Each row below holds a small network's activations on one input, seen along a few directions.
Each table varies a few parts of the input and shows all the possible inputs, shuffled.
Descriptions start from the smaller parts, as in this example, which fits no table here: one of 2 separate values, together with either a single point or one of 11 places around a ring or (one of 4 places along a line, together with one of 8 places around a ring).
Shared parts are said once, and a part with two or three values counts as separate values.

Other details of the inputs shift rows strongly along three fixed directions, in all tables alike. That doesn't count.

A family of inputs:
x1: [-18   7 -18 -24   1  -4  -5   2 -18 -19 -11  27   2]
x2: [ 26 -10  15  22   3   8  15 -11   9   1  16 -10   4]
x3: [ -8   8  -2 -17  14   7 -14   6   2  36 -11 -33   4]
x4: [ -5  19  12   2  -4   8   2   5 -24  -2  12  -4  15]
x5: [ -1  15  24  16 -10  12  11   1 -10   4  19  -9  16]
x6: [ -3   8 -12 -14   3  12   0   0   7  12  -4 -10  -5]
x7: [ 20  -6  -3  -4  14   7   3   2  10  11  -1 -28 -12]
x8: [-19  -9  13  15 -10  -2   7  -2 -10  -9   6  21  26]
x9: [-14  -9  19  21  -9 -19   6  -9 -10 -28  14  42  -1]
x10: [  1  26  34  24 -13   6   8   0 -21  14  16 -11   7]
x11: [ -3  24  23  22 -15   9   6   6 -11   1  18 -15  19]
x12: [ -2 -36   1  10  -5 -10  18 -16  22 -34   7  41  -5]
x13: [-20  19 -23 -24   4  -1  -7  -1 -18  -2 -15  12   1]
x14: [ 13 -12  12  12   8   3   4  -3   1  12  -1  -8  16]
x15: [ -6 -24  -5   3   0  -9  12 -10  11 -22   3  24  -5]
x16: [ 21 -37  -5  -1  16  -5   1  -2  25   8  -7  -7  -7]
x17: [  8   2 -20 -11   4   5  -9   8  15  10  -9 -29 -18]
x18: [ 17  -1  29  25   8   4  20 -12  12   9  19 -17  12]
x19: [  8  10  25  16   5  -6  -1   2  -4  34   2 -19   9]
x20: [ -1  17  35  27  -9  -8  12 -13 -20   7  19   2  12]
x21: [ -6  20   4  -2   1   4 -15   3 -11  10   0  -4 -16]
x22: [ 13  10 -19 -20   6   3 -11  10   6   6 -11 -29 -13]
x23: [  9  -7  28  15   9  -1  14  -8   4   1  17 -18   5]
x24: [-27  19  -3  -7 -21   2  -8  12 -29 -24   3  10   7]
x25: [  2 -25 -33 -17   3  -2  -1  -2  18 -15 -10  17 -22]
x26: [ 15   9   7  11  -4   2   1   5  -3  -4   7 -15   5]
x27: [ 32   6 -18 -13  15  11  -6   4  38  36 -13 -49 -21]
x28: [ 10 -50 -19  -1   7 -12   2  -4  27 -10 -13  20 -10]
x29: [-24  26 -14 -20 -15   4 -18  10 -11  -4  -5  -1   1]
x30: [ 17 -24  -3   4   3   2   8  -8  32  -1   8  -2 -12]
x31: [  9  -6  -4 -15  21   2  -7   8   3  25 -18 -28  -1]
x32: [ -9  25 -27 -16 -16  -6 -21   2 -13  -4 -17  15 -13]
x33: [  6 -16  -9  -4  15 -11 -16   5  13  18 -15   5 -18]
x34: [-18   6 -14 -21   4   0 -13  11 -22   1 -18  13  12]
x35: [-27  27  18  -3  -2   3   7   6 -36  -6   2  -2  18]
x36: [ 15 -19 -17   7  -8 -15 -12  -4  25 -23  -7  28 -30]
x37: [ 15 -34  13  23  -7  -3  21  -6  12 -28  18  19  -3]
x38: [-27  17 -24 -32   4   4 -18   8 -19  15 -20   6  11]
x39: [ 10   4   1  12 -14   0   4  -2  -1 -18   7   7   9]
x40: [-27   3 -19 -21  -5  -3   0  -4  -4 -21  -8  37   3]
Description of these inputs: one of 4 places along a line, together with either one of 2 separate values or one of 8 places around a ring.
The inputs of x20 and x32 match in every part but the place on the line of 4. If x23 is changed in the same way as x20 into x32, which row does it become?
Answer: x24
The inputs of x4 and x34 match in every part but the place on the line of 4. If x5 is changed in the same way as x4 into x34, which row does it become?
Answer: x38
Change only the place on the ring of 8 in x27. List by row number the other rows that result.
Answer: x11, x17, x22, x24, x26, x29, x39
Change only the place on the line of 4 in x31. List by row number the other rows that result.
Answer: x7, x22, x35
Change only the choice among 2 separate values in x20. List by row number the other rows that result.
Answer: x9

A family of inputs:
x41: [-20  15  -7  -8 -10   4  -9   8 -11  -5  -2   5   5]
x42: [ 23  -5  -6   1   5   4   3  -1  15  10  -3 -14  -6]
x43: [ 18  -5  -4   1   4   6  -1   1  11  11  -2 -18  -4]
x44: [ 17  -2  -5  -2   6  -3  -5   3  15   7  -3 -18 -14]
x45: [  2 -22 -18  -2  -8  -7  -3  -3  18 -24  -5  26 -12]
x46: [ -6   7 -17 -15  -7   0  -4  -1  -3  -8  -4  18  -3]
x47: [  6  14   3  -2   5   3  -3   2   4  15   2 -26 -12]
x48: [-23   1  -7 -13  -3   0  -2   2 -12  -7  -8  17   8]
x49: [-34  16   1 -13  -4   3  -5   7 -27   3   0   2  16]
x50: [-21   6 -11 -11   0  -4  -2  -2  -9  -5  -9  16   7]
x51: [ 14  13   4  -2   4   6   0   1   1  15   3 -21   1]
x52: [ -4   7  16   2  11   7   1   5 -12  18   6 -26  14]
x53: [-22  29   0  -9  -9   4  -6   4 -24  -2   2   1   1]
x54: [ 10   6   2  -2   4   4  -8   6   6  13  -2 -28  -6]
x55: [  9  13   6   2   5   9  -5   9   1  20   1 -35   1]
x56: [ 33 -23  -6   7   7  -5   8  -9  27  -7   1   1 -21]
x57: [-18  14 -10  -8 -11   7  -7   5 -15  -3  -3   6   6]
x58: [ 34 -23  -4   9   6  -4  10 -13  28  -8   4   4 -16]
x59: [  3  -3  11  -1  15   7   2   4  -3  15   2 -19   3]
x60: [ 25 -25  -2   9  17  -8  10  -9  26   2  -4  -1  -3]
x61: [ -7   5 -19 -12  -8   1  -4   2  -1  -6  -7  15  -1]
x62: [ -2  13  16   2   9   4   2   2 -11  19   1 -27  15]
x63: [ -5 -11  57  58 -19 -13  19  -8 -21 -17  28  32  26]
x64: [  1 -20 -11   0   0 -15  -7  -7   9  -2 -12  34 -13]
x65: [-12  -6 -10 -11  -1  -4   0  -3  -1  -4  -9  13   4]
x66: [  2 -19 -15  -1  -8 -10  -2  -4  17 -24  -2  28 -14]
x67: [  2   6  11  -1  12   7   1   5  -4  18  -2 -23   9]
x68: [  4  -5  49  50 -19  -5  25  -4 -11 -25  32   6  15]
x69: [-20  -6 -10 -17   1   1  -2   2  -9  -6  -5  17   1]
x70: [-10  12 -14 -12  -5   0  -5  -3  -6 -10  -2  17  -5]
The inputs of x43 and x57 match in every part but one. If x42 is changed in the same way as x43 into x57, which row does it become?
Answer: x61
What do these inputs look like to the network?
Answer: one of 2 separate values, together with either a single point or one of 5 places along a line or one of 9 places around a ring
Change only the choice among 2 separate values in x62. List by row number the other rows that result.
Answer: x65

A family of inputs:
x71: [  5  15  38  24   4   2  10  -4 -10  19  15 -25   6]
x72: [ -8   4 -25 -22   4   4 -14   8   0   2 -17   4  -4]
x73: [-17  14 -14 -14 -10   0 -14   6 -15  -3 -11  21   5]
x74: [ 14 -25  -9  -1   5  -7  10  -5  14 -15  -4  12  -8]
x75: [ -5   9 -26 -27   3  -4 -21   6  -4  10 -19   7 -18]
x76: [ 25  -2   1  -3  18   7   6  -2  18  24  -4 -35   3]
x77: [ 22 -22   5   6  10   7  11  -6  28  11   5 -16   1]
x78: [ -7   4 -14 -17   7   3 -14   8  -4   7 -11  -6 -11]
x79: [ 16 -31 -12  -1   6  -9   7  -8  21 -23   0  23  -8]
x80: [  2 -38 -14  -2  -2  -6   7  -7  18 -27  -2  34  -9]
x81: [ 19 -25  -5  10   4 -10  11 -14  21  -4  -1  20 -10]
x82: [-20  13  -5 -11  -3   0 -11  10 -18   0  -7  -2   0]
x83: [ 38  -6  17  18  20   3  11 -11  31  32   4 -37  -6]
x84: [ -4  58  26  17 -27  18   2  10 -24   0  25 -45   7]
x85: [ -8  34 -17  -9 -28  11  -7   7 -14 -26  10   5 -10]
x86: [ -8  14 -23 -26  11  -3 -16  -1  -1   9 -13   5 -15]
x87: [  2  10 -14 -20  15   0  -7   3   1  11 -11 -20  -6]
x88: [ 23 -36 -17   4  -2 -13   3  -8  25 -15  -6  34 -15]
x89: [ 18 -22   5   6  11   1   6  -4  27   5   6 -15  -8]
x90: [-10  -9  27  33 -18  -4  14  -1 -16 -21  17  18  20]
x91: [  9  17 -13 -22  13   0 -20   7   2  34 -17 -31 -19]
x92: [-10  -5  29  32 -17   0  12   0 -13 -19  16  13  24]
x93: [  9 -31 -12  -2   1  -8   9  -7  11 -29  -2  33  -6]
x94: [ 31 -15  11  17  14   2  12 -12  28  14   6 -11  -4]
x95: [  6   8  31  21   2   7  17  -1 -11  11  15 -26  20]
x96: [-14  18  29  21 -13  -3  -2   3 -23  -5  15   5  14]
x97: [-26  12  -5 -13  -4   2  -6   6 -12  -2  -2  -1   6]
x98: [ -1   4  28  23  -5   1  14  -6 -11   1  17   4  14]
x99: [ 29 -30  -8  11   2 -11   4  -9  27   0  -4  11 -14]
x100: [ -8 -15   5  10 -11  -3  15  -4 -11 -31  10  35  16]
x101: [  8  21  -9 -17  12  -1 -21   6   4  32 -14 -33 -16]
x102: [ 25 -22  15  13  14   3  13  -4  30  20   7 -34  -8]
x103: [-31  12 -20 -26  -5   3  -9   7 -20   0 -11   8   6]
x104: [-22   2 -13 -11  -9   0  -8   7 -18 -14  -7  23   5]
x105: [-11  -2 -29 -31   6   5  -9   4   1   7 -14   2  -6]
x106: [-26   9  -8  -7  -8  -3 -12   8 -18 -18  -4  22   2]
x107: [  1   7  37  31  -1   2   6   4  -6   8  18 -26  12]
x108: [-25  14   0 -12  -5   9  -3   6 -14   5  -3  -7  17]
x109: [-11   7  -7  -3 -12  -4  -8   2  -9  -5  -8  17   6]
x110: [-17  22  23   7  -6  11   7   5 -29   0  13  -8  31]
x111: [  0  21 -19 -25  16  -2 -16   1   4  27 -17 -20 -18]
x112: [-10 -12  11  18 -12  -9  11 -10 -10 -29  11  45   4]
The inputs of x85 and x84 match in every part but one. If x72 is changed in the same way as x85 into x84, which row does it become?
Answer: x92
The inputs of x100 and x95 match in every part but one. If x75 is changed in the same way as x100 into x95, which row does it become?
Answer: x91
What do these inputs look like to the network?
Answer: one of 2 separate values, together with either a single point or (one of 4 places along a line, together with one of 5 places around a ring)
Change only the choice among 2 separate values in x94. List by row number the other rows that result.
Answer: x83
Start at x101 and move only the place on the ring of 5, one step at a time. The first step leads to x107. Which rows follow, in order?
Answer: x97, x87, x111

A family of inputs:
x113: [ 11 -14   6  12  -4  -7   8  -7   9  -9   7  13  -7]
x114: [-11   5 -16  -8  -6  -8  -8   2 -11 -11 -11  27  -1]
x115: [ 23 -25   0   8  11   2   6  -1  25   6  -1 -14  -4]
x116: [-18  19  20  13 -13   2   4   0 -23  -6  13   9   9]
x117: [ -6  -6  10  11 -13  -7   6  -3  -4 -20   9  16   0]
x118: [  3   4  16   9   5  10   3   4   3  19   7 -33  10]
x119: [ -2  11 -28 -20 -11   8   4  -2  -2 -25  -3  16   1]
x120: [-33  45   3 -22   5  12 -14  10 -37  25  -2 -23  13]
x121: [ -5   9  15  14  -8   5  -1   5  -7   5  10 -16   6]
x122: [ 22 -13   7  13   4   2   0   0  19   6   3 -18  -7]
x123: [ 20 -14   5   9  10   1   9  -9  22  17   1 -12  -2]
x124: [ -4  -4 -20 -18   5   6  -7   5   9   6 -11  -5  -6]
x125: [ -1 -21   5  12  -5  -6  13  -7  -5 -24   5  31   8]
x126: [ -1 -12   9  10   1  -2  10  -6   7  -8   8   2   3]
x127: [-16  25 -18 -25   3   1 -16   8 -23  10 -14  -2  -7]
x128: [ 10  -2 -18 -14   5   5 -11   5  16  13 -11 -16 -18]
x129: [  9   1 -17 -14  10  -1 -11   0  15  11  -9 -17 -21]
x130: [-17  -2 -16 -17   1  -3  -4   3  -8 -13  -9  17   0]
x131: [ -3   8  20  10   4   5   7   0 -13   6   8  -8  13]
x132: [ 15  13   7  -2  15   5  -7   3   8  26  -2 -41 -11]
x133: [ -2  -7 -19 -19   3   3  -7   5   7   5 -11  -4  -5]
x134: [ 15  15 -31 -20  -6   8  -3   0  10  -8  -5  -6 -13]
x135: [ -5  -8   5  10 -16  -2   2   2  -3 -16   5  12   2]
x136: [ 10 -11   9  14   0  -6   6  -3   7 -10   6   1  -5]
x137: [ -7  16  20  14  -5   2   2   0 -14   5  13  -6   6]
x138: [-16  10  17   8 -11   0   5  -1 -21  -2   6   8  21]
x139: [ 10  -9 -19 -16  14   3  -6   7  12  13 -15 -18  -7]
x140: [  4  -3 -19 -12   2   0 -11   7   5   2 -12  -3 -11]
x141: [ -8  -2 -20 -10  -6  -9  -9   0  -2 -13 -13  32  -4]
x142: [-15   0 -14 -17  -3  -3  -2  -1 -12 -10  -6  22   1]
x143: [ 19 -13   9   9  12   4  12  -8  18  13   6 -14  -6]
x144: [-14  -2 -19 -13  -8  -6  -6  -1   0 -20  -8  26 -13]
x145: [ -1  12  19  13  -7  -2   2   0 -10   9   7  -6   9]
x146: [ 10 -14   6  11   3  -3   8  -7   7  -1   0   7   7]
x147: [ -4 -11  10   9  -4  -3   9  -5  -7 -17   8  24   9]
x148: [ -3   1 -17 -13  -2   0 -14   7   2  -2  -8   3  -8]
x149: [  4 -16  11   8   1  -2  11  -5   8  -8   7   0   2]
x150: [ 14 -13   5  15  -3  -8   4  -7  12  -8   4  18  -1]
x151: [ -1 -13   7  13 -10  -9   5  -5   3 -27   9  26  -2]
x152: [ 11 -16   6  13   3  -4  10  -7   6  -2   1   8   7]
x153: [-30  39  25  12 -17   4  -2   7 -37   6  10  -1  23]
x154: [ -3   9  20  11  -1   3   4  -1 -12   9   7  -5  19]
x155: [-12  15  -7 -18   4   8 -12  12 -10  14  -6 -17   6]
x156: [ -7   0 -18 -14   3  -1  -7  -2   1   5 -11  10   0]
x157: [ 22 -24   8   9  12  -2  11  -7  25   0   6  -9  -6]
x158: [ 12  14  21  10   7   4   0   0  -2  20  10 -25  -1]
x159: [  2   4 -19 -12   3  -6 -10   0   7   9 -12   4 -11]
x160: [ -1  -6 -18 -18  11  -3  -3   2   4   0 -12  -2  -7]
x161: [ -2  -5   8  12  -7  -6   4  -3  -7 -16   6  22   1]
x162: [  2   8  22   8   9   8   8   0   2  17  10 -31   5]
What do these inputs look like to the network?
Answer: one of 2 separate values, together with either a single point or (one of 4 places along a line, together with one of 6 places along a line)
The inputs of x129 and x126 match in every part but the choice among 2 separate values. If x113 is changed in the same way as x129 into x126, which row does it become?
Answer: x142
Change only the place on the line of 6 in x136. List by row number the other rows that result.
Answer: x117, x129, x132, x144, x151
Change only the choice among 2 separate values in x139. List by row number the other rows that result.
Answer: x140
